These are the activations of a small neural network, seen along a few directions. Each row is one input.
In each table, some parts of the input vary, and every possible input appears once, in random order.
A made-up example of a description, with smaller parts first: line(4) and (point or ring(9) or (values(2) and ring(5))).
Shared parts are said once, and a part with two or three values counts as separate values.

Other details of the inputs vary at random and push rows far along three fixed directions, the same in every table; ignore that.

A family of inputs:
x1: 39  -15  -54  -18  -18  46  -34  13  27  -34  15  4  22  8
x2: -68  0  28  3  1  2  1  20  -9  53  -7  -13  20  -15
x3: -26  -64  3  50  10  85  -2  20  47  2  -33  12  26  21
x4: 0  16  -25  -55  -35  -30  -19  -9  -47  -22  -24  -18  -33  -14
x5: 25  -24  -78  8  -30  54  -19  4  20  -15  -13  21  14  26
x6: -31  15  12  -1  4  -9  -10  17  -16  30  -4  -34  15  -13
x7: -40  19  43  1  -4  5  -3  15  -26  33  7  -24  11  -3
x8: 16  33  -11  -62  -42  -32  -6  -26  -27  -24  5  -36  -25  -2
x9: 53  34  -3  14  15  -61  27  -32  -6  -29  11  30  -50  14
x10: 45  -6  -53  -16  -30  42  -12  -13  13  -25  11  3  22  22
x11: 34  -21  -50  -17  -20  54  -31  11  26  -26  13  12  29  15
x12: -23  -58  -13  36  15  97  5  17  33  13  -13  28  49  14
x13: 42  -20  -60  -11  -21  56  -9  -1  21  -27  2  21  22  14
x14: -54  17  10  -4  -1  -16  -12  18  -9  31  -1  -16  10  -29
x15: 20  -11  46  36  69  -30  31  -6  28  -6  9  48  -6  -7
x16: 52  13  5  5  41  -54  10  -12  15  -35  18  34  -29  -9
x17: 27  -32  -37  -18  -25  59  -20  3  24  -42  -10  -1  13  16
x18: -11  -35  16  37  14  76  -18  22  42  17  12  -8  44  14
x19: 5  22  -19  -28  -63  -49  -4  -10  -32  -6  14  -30  -12  -16
x20: 1  -19  31  46  63  -19  43  -14  14  -1  -10  57  -9  -1
x21: 40  8  -57  -9  -43  36  -16  -6  6  -27  9  3  0  31
x22: -16  -37  -16  42  4  75  9  20  26  23  -11  4  36  23
x23: 35  -12  4  19  34  -39  14  -24  12  -50  -13  45  -48  8
x24: -23  11  41  -13  6  -1  0  2  -18  31  9  -21  26  -16
x25: -46  13  27  4  9  -13  7  17  -6  36  4  -35  12  -14
x26: -10  17  -28  -36  -40  -26  -11  -7  -22  -13  -19  -18  -32  -1
x27: 55  24  2  3  25  -58  30  -37  -3  -29  15  29  -31  4
x28: 8  -10  66  42  67  -20  30  -5  30  8  20  17  6  -5
x29: -36  17  4  -2  3  -17  -21  16  -14  25  -11  -10  8  -31
x30: -45  -4  16  6  3  7  -7  25  -14  41  -17  -4  18  -13
x31: -35  6  18  3  -1  -3  -4  20  -21  38  -6  -22  14  -2
x32: -37  -4  17  -8  8  7  -9  15  -24  30  -9  2  14  -19
x33: 11  27  -27  -40  -40  -36  -13  -7  -39  -15  -22  -36  -38  3
x34: 19  -22  -57  -9  -20  49  -50  13  21  -23  10  16  16  1
x35: -40  8  7  4  -6  -5  27  5  -21  39  -4  -21  6  -1
x36: -45  4  30  -19  5  6  33  2  -17  36  1  -11  24  -25
x37: 44  3  -9  15  37  -47  -9  -17  17  -31  13  52  -35  -9
x38: 12  -22  43  61  58  -25  41  -10  29  -12  -18  26  -37  16
x39: -27  3  42  -7  11  4  11  -1  0  31  18  -18  24  -7
x40: -56  -1  13  6  0  2  26  9  -15  44  -14  -6  12  -12
x41: 20  -24  50  34  60  -16  40  -14  30  -26  -12  36  -21  0
x42: 49  5  12  30  38  -39  4  -16  26  -24  23  24  -27  12
x43: -41  -1  14  -13  5  -2  -2  10  -15  26  2  -1  11  -12
x44: -32  16  45  -9  -14  4  5  3  -26  15  -16  -36  -14  -4
x45: 48  15  14  29  28  -45  12  -17  15  -25  20  32  -39  24
x46: 47  -7  -46  -16  -23  41  -36  2  26  -29  24  -10  22  17
x47: 0  37  -36  -37  -37  -44  -18  -3  -31  4  13  -26  -20  8
x48: -40  14  46  -12  -17  3  16  0  -15  19  -5  -38  -14  0
x49: 23  27  -7  -52  -33  -28  -11  -21  -30  -23  -9  -35  -18  -5
x50: 14  22  -19  -21  -67  -48  -19  -12  -44  -4  4  -28  -10  -25
Description of these inputs: values(2) and (point or (line(4) and ring(6))).
Changing only the values(2) part turns x32 into x43. The same change can be made to x4. Which row results?
> x23
Changing only the values(2) part turns x33 into x38. The same change can be made to x50. Which row results?
> x19
A walk changes only the line(4) part. It starts at x3 and steps to x5. List the rest of the walk in order.
> x30, x29
Change only the values(2) part in x20. List by row number the other rows that result.
> x12
